Each row below holds a small network's activations on one input, seen along a few directions.
Each table varies a few parts of the input and shows all the possible inputs, shuffled.
A made-up example of a description, with smaller parts first: ring(8) and (point or (values(2) and line(4)) or line(11)).
Shared parts are said once, and a part with two or three values counts as separate values.

Other details of the inputs vary at random and push rows far along two fixed directions, the same in every table; ignore that.
These rows show it; all are for the same input, with only those details redrawn:
[-41  -9  37   8   3  55  39 -55 -42   6 -36  19  30  20]
[ 18 -42   6  37   9 -48 -21  38  54 -40  27 -27 -12  -5]
[ -2 -34  17  28   6 -20   1   8  22 -24   7 -16   1   3]
[  5 -20   8  21   5 -13  -5   7  23 -25  14 -12  -1   3]
[ 39  44 -13 -13  -6  16 -20  -8  -3 -14  38   6  -9  -2]
[ -3 -36  20  30   6 -21   2  11  22 -24   6 -14   1   4]
[ -3 -34  15  27   6 -18   2   5  20 -24   4 -14   3   5]
[ 41  20 -12  -2  -4  -8 -24  12  15 -24  40  -8 -10  -3]

Table:
R1: [-10  74 -21 -26  -3  26   0 -45  -4  11  -2  17  17  -1]
R2: [ 43  56  -7 -28  -9  38 -11 -33 -36  13  14   6  12  -4]
R3: [-17 -57  34  33  18  -4  22 -10   2   3 -40 -17  28   6]
R4: [ 22  40 -25  -2  -6 -27 -36  22  44 -17  21  -9  -5 -16]
R5: [ 29  59  -2 -23 -11  48   0 -41 -37   1  17  12  15   3]
R6: [-10 -19   3   6   9 -26  -2  14  24   5 -28 -12   7  -5]
R7: [  1  70 -27 -36  -6  33   2 -51 -12  10  -2  12   8   6]
R8: [-18 -30  27  -6   4  26  22 -17 -35  27 -26   9  27  22]
R9: [-39 -22  22  -6   1  23  26 -11 -28  22 -27  22  17  15]
R10: [-20 -18  23  12   4  27  23 -32 -18  -3 -16   4  22  14]
R11: [ 53  12 -11 -10  -7 -20 -33  32   7  -4  29  -3 -15  -5]
R12: [-27 -12   7  15   3 -21 -10  12  32 -16  -3   2   0  -2]
R13: [-34 -49  22  13  13  -7   7   6   3  -8 -16   9   4  -1]
R14: [ -6 -40  29  22  15   3  19 -13 -10   9 -33 -11  20  10]
R15: [ 19  64 -17 -45 -16  26 -15 -13 -28  36  -3  16  10   3]
R16: [-11 -31   8  -3  -2 -12  -8  33   8  10  -1  -3  -1   7]
R17: [ 32  42   0 -35 -12  40  -3 -20 -48  28   9  11  20  10]
R18: [  9  61 -17 -46 -22  31 -24   0 -30  27  13  29   7   3]
R19: [-64  -1 -14  42   2  13  58  -9 -26  25 -18   5 -18 -25]
R20: [ 20  40 -10 -40 -11  32 -14 -14 -37  -1  18  36  -8   0]
R21: [ 20  67 -35  13 -13  44  36 -23 -55  25  26   0 -20 -29]
R22: [ 27  26 -20 -25  -7 -30 -35  37  22  17  15 -10   3  -2]
R23: [  0 -63  22  12   8 -29  -2  32  13   6  -8 -21  10  18]
R24: [-47 -36  19   8   2  -5  13  11   3  18 -40  12  14   8]
R25: [-46 -24  23 -12   1  22  32 -15 -27  28 -50  24  16  16]
R26: [ -8 -38  32  -9   7  20  32 -19 -41  23 -30  -2  20  28]
R27: [ 30   0 -25  -9  -8 -52 -52  68  42  -8  32 -12 -22  -7]
R28: [-41 -26  17  14   4  -8  16  -1  14  25 -55  -8  28   1]
R29: [-57 -25  25  -7   8  25  32 -35 -35   9 -47  25  17  14]
R30: [ 31  62 -12 -28  -7  52   6 -51 -35   4  14  12  10   8]
R31: [ 13  67 -19 -35 -17  33 -17 -18 -20  -3  16  31 -12  -4]
R32: [ -9  42 -11 -27  -7  37   4 -32 -27  -6  19  30   0  11]
R33: [ 29  21 -37  21 -13  -4   6  11   5 -13  49 -22 -44 -40]
R34: [ 28 -35  12  17  10 -21  -2  13   9  -9  -6 -20  -2   4]
R35: [ 53  33 -17 -32 -17  16 -20   7 -23  11  19   6 -14   3]
R36: [-39 -30  32   6  10  27  29 -37 -38   5 -33  16  28  13]
R37: [ 58  20 -13   7  -4 -18 -29  13  22 -27  35 -21  -9  -6]
R38: [-42 -23  13  -4   5  29  32 -37 -21  -8 -16  18   3  22]
R39: [ 32  48   2 -42 -11  46  -5 -27 -57  36   3  17  23  12]
R40: [-50 -45  30   2   4   9  23   0 -24  22 -32  16  17  20]
R41: [ 40  23 -35  28  -9  -7   9   5   8 -12  45 -33 -39 -42]
R42: [ 34  46 -18 -16  -1  16 -14 -19  -3 -13  38   5 -10   3]
R43: [-27 -17   6  24   9 -31  -2   7  46 -14 -16 -18  13  -5]
R44: [ 51 -17 -22  -4   0 -51 -45  65  39 -34  42  -9 -45 -13]
R45: [ 16  30 -49  30 -13 -18   4  44   2  -5  55  -8 -55 -41]
R46: [  8 -31   9  14   6 -21 -10  17  15 -13   6 -17  -2  -5]
R47: [ 35  14 -15  -6  -9 -16 -31  26  15 -34  40  10 -32  -2]
R48: [-26 -29   8  17  12 -33   0  19  40   7 -38 -17  11  -9]
R49: [ 34  50  -9 -17  -1  28   1 -43 -21  -6  23   3   7   9]
R50: [-18 -48  10  -3   1 -29  -4  32  14   7 -17  -6  -3  15]
R51: [ 20  30 -38 -11  -7 -28 -39  27  45 -28  41   1 -28  -8]
R52: [ -4 -52  22  24  20 -11  32 -23  10 -18 -11 -28   3  18]
R53: [ 68 -12 -22   7   0 -53 -46  65  47 -27  44 -29 -33 -16]
R54: [ 15  73 -17 -31 -14  31  -9 -27 -12   7   2  18   7  -6]
R55: [ 50  54  -7 -32 -10  34  -6 -36 -44   8  14   7   5   5]
R56: [ -2  78 -17 -37  -6  33 -11 -35 -20  25  -2  16  21 -11]
R57: [  2  34 -50  18 -16 -17  -6  23  23 -15  45  -7 -55 -51]
R58: [  3  69 -17 -30  -6  16 -16 -23  -8  20  -6  15  17 -11]
R59: [ 17  46 -23 -24  -5  13 -22  -8   1 -13  37  20 -14   0]
R60: [-26 -56  35  27  10   9  30 -22   1 -13 -32  -9  16  17]
R61: [-32 -27   8  19  13 -23   5  11  28   6 -32 -11  17  -7]
R62: [ 34  31 -17 -34 -19  14 -20  11 -23  11  16  20 -19   4]
R63: [-58 -35  30   6  11   9  25 -12 -16  19 -49  19  18  11]
R64: [-67  -9  -5  46   8   4  69 -19 -14  33 -36 -21   3 -23]
R65: [-21 -52  39  22  12   7  31 -18 -12  23 -51 -13  30  20]
R66: [-77 -30  24  12  15  13  40 -34   1   0 -34  13  16  18]
R67: [-34 -30  11  23   4 -23   1  11  34 -19  -8  -2   0   1]
R68: [ 33  41  -7 -25  -7  29 -11 -16 -34   8   9  16   4   2]
R69: [-26 -52  31   5  12  16  26 -20 -23  -1 -28   4  12  15]
R70: [-64 -46  30  11   2   3  33  -7  -6  30 -61   3  21  15]
R71: [ 39  -4 -23   1  -1 -54 -53  63  48 -36  59 -10 -30 -19]
R72: [  7 -53  18  16  11 -21   4  17   9 -10 -10 -11  -8   5]
R73: [  9  64 -18 -47 -18  39  -2 -21 -37  37 -17  22   9   0]
R74: [-41 -41 -17  61   8 -54  24  25  63 -11  -4 -48 -25 -46]
R75: [ 48 -16 -23 -17  -9 -48 -47  73  31 -17  47 -13 -34  -2]
R76: [-19 -42  39  23  14  14  41 -35 -13  -5 -35  -8  19  17]
R77: [-14 -39  25 -12   1  22  28 -14 -41  21 -26   6  15  30]
R78: [-20 -23   4  12   5 -28 -13  30  30  -7 -12   2  -6  -6]
R79: [ 24 -48  12  35  20 -55 -20  30  41 -30  12 -36  -3 -10]
R80: [-36 -40  14  20   4 -32   7  20  36  18 -40 -20  19   0]
R81: [-28 -35   7  13  15 -32   0   9  35  -5 -28 -19   8  -5]
R82: [-11  59 -11 -33  -4  29 -18 -22 -23  10   6  37   4  -5]
R83: [ 15  65 -14 -30 -19  44 -17 -23 -28  -2  23  31  -2  -1]
R84: [ 78 -12 -17   3  -2 -48 -34  51  32 -16  34 -33 -25  -3]
R85: [ 10  40  -8 -33  -7  34  -7 -12 -34  11   9  30  -1   0]
R86: [ 23  33 -23 -23  -6 -22 -36  33  23  15  16 -10   5  -5]
R87: [ 36  -6 -23  -6  -1 -53 -46  61  43 -22  30  -7 -37 -17]
R88: [-42 -33  26  19   6   9  21 -12  -4  -8 -19  13  12  11]
R89: [-60 -15  15  -3  10  25  37 -42 -12   0 -36  21  11  19]
R90: [-24 -13  27   9   5  32  24 -41 -23  -1 -20  13  25  17]
R91: [-35 -41  11  15  11 -30  -9  17  27 -11 -21  -3   3  -5]
R92: [-11 -25  30   4   4  28  32 -32 -37  32 -45  -3  28  21]
R93: [-14 -43  14  14   9 -22  -7  26  14  -7  -9   3  -1   1]
R94: [ 31  11 -16 -15 -12 -14 -30  38   9  -1  25   6 -18  -8]
R95: [ 20 -55  -2  29  15 -55 -14  36  59 -47  29 -34 -31   3]
R96: [ 11 -67  11  30  11 -55 -11  51  42 -13   3 -29  -8   1]
R97: [ 16  68 -39   7 -18  42  29 -16 -52  26  31   4 -25 -28]
R98: [ -1  68 -39  -9 -26  50  17 -27 -41   8  35  20 -34 -36]
R99: [ 39  18 -18  -5   0 -14 -21   4  17 -22  39  -9 -12   4]
R100: [-38 -19   5  18  16 -29   7 -10  43  -6 -25 -17  17   6]
Changing only one part turns R42 into R1. The same change can be made to R33. Which row results?
> R74
What is each input in this table made of?
> line(5) and (values(2) or (values(3) and line(6)))
Change only the line(5) part in R47. List by row number the other rows that result.
> R31, R54, R60, R76
Change only the values(3) part in R62. List by row number the other rows that result.
> R9, R94
Change only the values(2) part in R74. List by row number the other rows that result.
> R64
Change only the values(3) part in R85. List by row number the other rows that result.
> R44, R93
Change only the values(2) part in R33. List by row number the other rows that result.
> R97

Table:
R101: [-34 -85  23  44  17 -49  11  36  37  -7 -28 -24   0  -3]
R102: [ 19  22 -10 -19  -7   0 -22  13   0   2  14  10  -7   2]
R103: [-12 -16   8  10   5 -15  -3   4  20  -6  -7  -8   9   4]
R104: [ 17  22 -17  -9  -4 -14 -22  12  19 -10  15  -1 -12  -9]
R105: [-29  -4   0  16   4   3  18  -7  -1   5 -13   1   0 -13]
R106: [ 29  15   0 -12  -3   5 -13  -4  -4  -8  16  -1   4   8]
R107: [  7   9  -1   4  -3  17  11 -13 -18   2   5   0  -4  -3]
R108: [-34 -12  26 -14   4  30  22 -31 -30  22 -43  20  27  19]
R109: [ 39  12 -10  -9  -1 -13 -25  12  12 -17  26  -5 -13  -3]
R110: [  3  26 -16  -8  -6   2  -8   0   4  -4  13   7  -9  -7]
R111: [ 16  22 -28   2  -8 -17 -18  24  22 -14  31  -4 -22 -16]
R112: [  0 -48   5  24   7 -46  -5  39  39  -5  -6 -27  -4  -2]
R113: [  7  32 -19  -2  -3   2  -2  -3   2   5  11  -1  -7 -14]
R114: [ 10  12   0  -1  -2  20  13 -20 -21   7   1  -5   3   3]
R115: [ -2   6  -3  -9  -5   7  -1   5 -10   8   1  10  -1   2]
R116: [-13  -9  12   5   0  21  22 -21 -22   2  -5   5   3   5]
R117: [-28 -18  26 -11   6  21  15 -24 -24  17 -36  12  31  19]
R118: [  6  14   4 -10  -2  25   6 -23 -24   1   5  12   1   6]
Changing only one part turns R113 into R112. The same change can be made to R105. Which row results?
> R101
What is each input in this table made of?
> values(3) and line(6)
Change only the line(6) part in R114. List by row number the other rows that result.
> R106, R107, R109, R116, R118
